A small network was shown many inputs. Here are its activations along a few directions, one row for each input.
Each table varies a few parts of the input and shows all the possible inputs, shuffled.
Descriptions start from the smaller parts, as in this example, which fits no table here: one of 8 places around a ring, together with either a single point or one of 9 places around a ring or (one of 3 separate values, together with one of 6 places along a line).
Shared parts are said once, and a part with two or three values counts as separate values.

Table:
r1: [ 24 -27  17  31  23 -34 -37  19   0   1 -29 -43  19  -7]
r2: [ -3  -1  33  13   8 -50 -19  -1 -21 -17 -35 -64  37 -10]
r3: [ -5  17 -38 -16  13  41  59 -10  16   0  40  40 -67 -29]
r4: [ -34   14  -17  -32   25   23   34  -34   47   37   49   40 -103   -2]
r5: [ -77   61  -24  -43   28   22    3  -10   81   20   39   48 -113   27]
r6: [ 45 -17   5  31  52  -1 -32  20   9  14 -40 -39  16  20]
r7: [ -7  21 -38 -32   3   8   4 -20 -39 -27  44  56  -8 -52]
r8: [ 44 -31 -10  35  38 -11 -32  23   8   6 -45 -37  15  10]
r9: [ 18  -4  23   9 -14 -51   1  43 -23   1 -40 -11  41  -9]
r10: [-23  52 -36 -58 -12  -3 -17 -23 -43   6  35  55  15 -57]
r11: [ 20  -4  48   2   2 -25   6  43 -16  10 -37   9  53  -4]
r12: [ 15 -20  40  32  34 -12 -37  18  15  10 -20 -40  38  -9]
r13: [-16 -22  12  46 -71  47  -4 -40 -17 -12 -19   3  15  65]
r14: [ 14 -29  -3 -16 -83  45  14 -32  26 -39   9  12 -14  48]
r15: [ -5  14 -46  -8  13   8  48 -20   5  -3  58  48  -7 -35]
r16: [  2  17  41   7  21 -38 -13   3 -20  -2 -35 -60  44   2]
r17: [-11 -41  -7  -2 -80  33  21  22 -28  -7  25 -16  20  43]
Q: Describe the family of inputs behind these rows.
A: either one of 3 separate values or one of 6 places along a line or (one of 2 separate values, together with one of 4 places along a line)
Q: Change only the place on the line of 4 in r1. List by row number the other rows that result.
A: r2, r8, r9
Q: A walk changes only the place on the line of 6. It starts at r5 and steps to r4. List the rest of the walk in order.
A: r3, r15, r7, r10

Table:
r18: [ -9 -23  -9 -16 -80  25  71 -14 -57 -29  33  30  27  -7]
r19: [ 21  22 -39 -41  50  -8  12  27  26  12  43  41 -33 -60]
r20: [-44 -11  45 -18 -84  42  20  -2  42  -6   8 -16 -40  91]
r21: [-17 -30 -15  50 -62  69  17 -36  29  -8  20 -22 -32  57]
r22: [ -4  15 -50  17  76  26 -10   6  36  49  18  41 -53 -22]
r23: [ -6  23 -11  -3  72  24 -11 -16  76  26  33  -3 -71 -15]
r24: [-60  24 -22 -13 -98  17   2 -51 -70 -35  21  25  34  -3]
r25: [  7 -45 -43   1 -82  38  39   3 -24 -16  28  23   4  11]
r26: [ 50 -13  45  -1  16 -52  10  34 -54 -16 -22 -27  83 -38]
r27: [-44  85 -19 -62  35 -29 -26 -30 -24  -2  35  43  -6 -73]
r28: [  5  45 -15 -47  51 -35  52  -2 -14  -6  32  58 -20 -74]
r29: [ 12 -45 -27  24 -58  89  -2 -13  10   5  16  29  -5  45]
r30: [ -2  26  31  -5   1 -61 -60  -6 -71 -19 -33 -32  88 -32]
r31: [ 62 -35   0  25  15 -51 -13  39 -26 -11 -46 -26  53 -18]
r32: [ 37 -34  35  50  40  -5 -43   7  27   6 -38 -80  22  28]
r33: [ -7 -11  70  14  17 -56 -21  28  25   8 -76 -69   4  67]
r34: [ 50 -40   1  63  42  -7 -44  20  -6  15 -65 -23  37  19]
r35: [-51  46  25 -38  49 -26  10   6  73  26  -4   9 -92  24]
Q: The inputs of r30 and r26 match in every part but one. If r27 is changed in the same way as r30 into r26, which row does it become?
A: r28
Q: Describe the family of inputs behind these rows.
A: one of 3 separate values, together with one of 6 places along a line
Q: Change only the choice among 3 separate values in r33. List by row number the other rows that result.
A: r20, r35
Q: Change only the place on the line of 6 in r21. List by row number the other rows that result.
A: r18, r20, r24, r25, r29

Table:
r36: [   3   27   10  -31  -26  -53  -30    2 -110  -32   -9    4  114  -65]
r37: [  2   2  55 -21  52 -61  -8  40  33  29 -39 -40  -7  28]
r38: [ 67 -15 -49  16  80 -14 -48  23   3  23 -11  -1  17 -63]
r39: [-21  10 -27  -5 -52  75  28 -54  22  -5  44  45 -44  36]
r40: [-90  84  -2 -77 -67  -3   0 -51 -45 -29  46  57  -5 -28]
r41: [ -7 -38  30  48 -31  20 -20  -6   5 -10 -48 -56  25  73]
r42: [-11 -41  46  34 -50 -14   3  10  -7 -11 -27 -78  27  58]
r43: [-31  63 -32 -24  34  24   9 -26  59  18  48  48 -75 -16]
r44: [ 62   4 -17  15  76 -25 -27  22  -5  14  -3 -14  33 -48]
r45: [-29  36 -47 -15  44  33 -13 -40  56  22  36  67 -88 -27]
r46: [ 50 -53 -12   4 -38   6  40  32 -38 -15 -17  25  29   2]
r47: [-55   4 -20 -12 -71  56  68 -38   0 -11  56  39 -46  14]
r48: [  6   0  17  28  74 -18 -74  23  39  39 -36 -60  -9  15]
r49: [-46  39  70 -29 -38 -69 -58 -10 -64 -27 -46 -49  79  11]
r50: [ 44 -45   6  28 -35   3  34  -3 -52 -16   2 -11  66 -13]
r51: [-36  35 -32 -67  22   2  48   9  42   7  41  61 -95 -26]
r52: [ -6 -37  51  12 -42   0  19  34   2  -4 -44 -34   9  78]
r53: [ 44   6   2   5  64 -51  17  25 -30  -2   9 -17  38 -75]
r54: [-17  26  51  10  45 -67   0   4  11   5 -41 -51 -23  -1]
r55: [ 21 -46  20  46 -31  24 -53 -14  21   3 -58 -45  10  69]
r56: [ 42 -43 -31  50 -34  27  -4  15 -21  -9   8   2  47   6]
r57: [ 73 -75 -39  53 -18  25 -39   8 -18 -12 -15  -3  49  -9]
r58: [-48  67  -6 -36  27   3  58 -36  22   5  56  46 -70 -39]
r59: [-16  14  29  22  67 -27 -33   6  26  17 -43 -50  -4  21]
r60: [-35 -11 -30 -38 -65  57  66   6  17 -10  51  54 -56  29]
r61: [ 54 -10   0 -23  66 -41  18  58 -12   7  -3   9  28 -53]
r62: [-18  -3 -42   5 -54  88  -1 -41  42   4  44  50 -47  24]
Q: The inputs of r55 and r62 match in every part but one. If r54 is changed in the same way as r55 into r62, which row does it become?
A: r58
Q: Describe the family of inputs behind these rows.
A: one of 3 separate values, together with either a single point or (one of 2 separate values, together with one of 4 places along a line)
Q: Change only the choice among 3 separate values in r44. List by row number the other rows that result.
A: r43, r59

Table:
r63: [  9 -29  27  25 -34  14 -28  -1   4  -8 -31 -35  24  50]
r64: [ -2  23 -44 -24  44  24  18  -5  29  20  41  62 -54 -40]
r65: [-19  -8  21  -9 -50   5   8  -2   1 -12 -10  -7  -1  41]
r66: [-17  26  18 -18  36 -37  -7  16  15  13 -13  -8 -17  -3]
r67: [-20  35 -36 -28  33  -2  15  -9  26  11  37  33 -54 -37]
r68: [-37  10   5  -8 -48  29  23 -30   0 -12  20   9 -17  24]
r69: [ 23  16   3  -7  32 -63 -18  19 -73  -7 -14  -9  76 -67]
r70: [ 26 -20  10  -3 -53 -19  -2   2 -83 -34  -9  -6  92 -25]
r71: [-27   2 -33 -14 -53  41  29 -23   8 -10  42  30 -35   7]
r72: [ 47 -64  23  54 -21  12 -10  15   7  -7 -44 -50  31  51]
r73: [ -9  -9 -46  -9 -42  64  33 -24  10  -3  41  60 -37   4]
r74: [ 49 -31  25  43  65 -27 -26  36  22  20 -43 -53  18   9]
r75: [-30  42   7 -23  39 -11   8 -11  19  12  20  11 -34 -20]
r76: [  6   6  20  21  52 -30 -43  16  14  19 -35 -38   8   8]
Q: Describe the family of inputs behind these rows.
A: one of 2 separate values, together with either a single point or one of 6 places along a line
Q: List by row number the other rows that have the choice among 2 separate values in common with r64.
A: r66, r67, r69, r74, r75, r76
Q: Change only the choice among 2 separate values in r66. List by row number the other rows that result.
A: r65
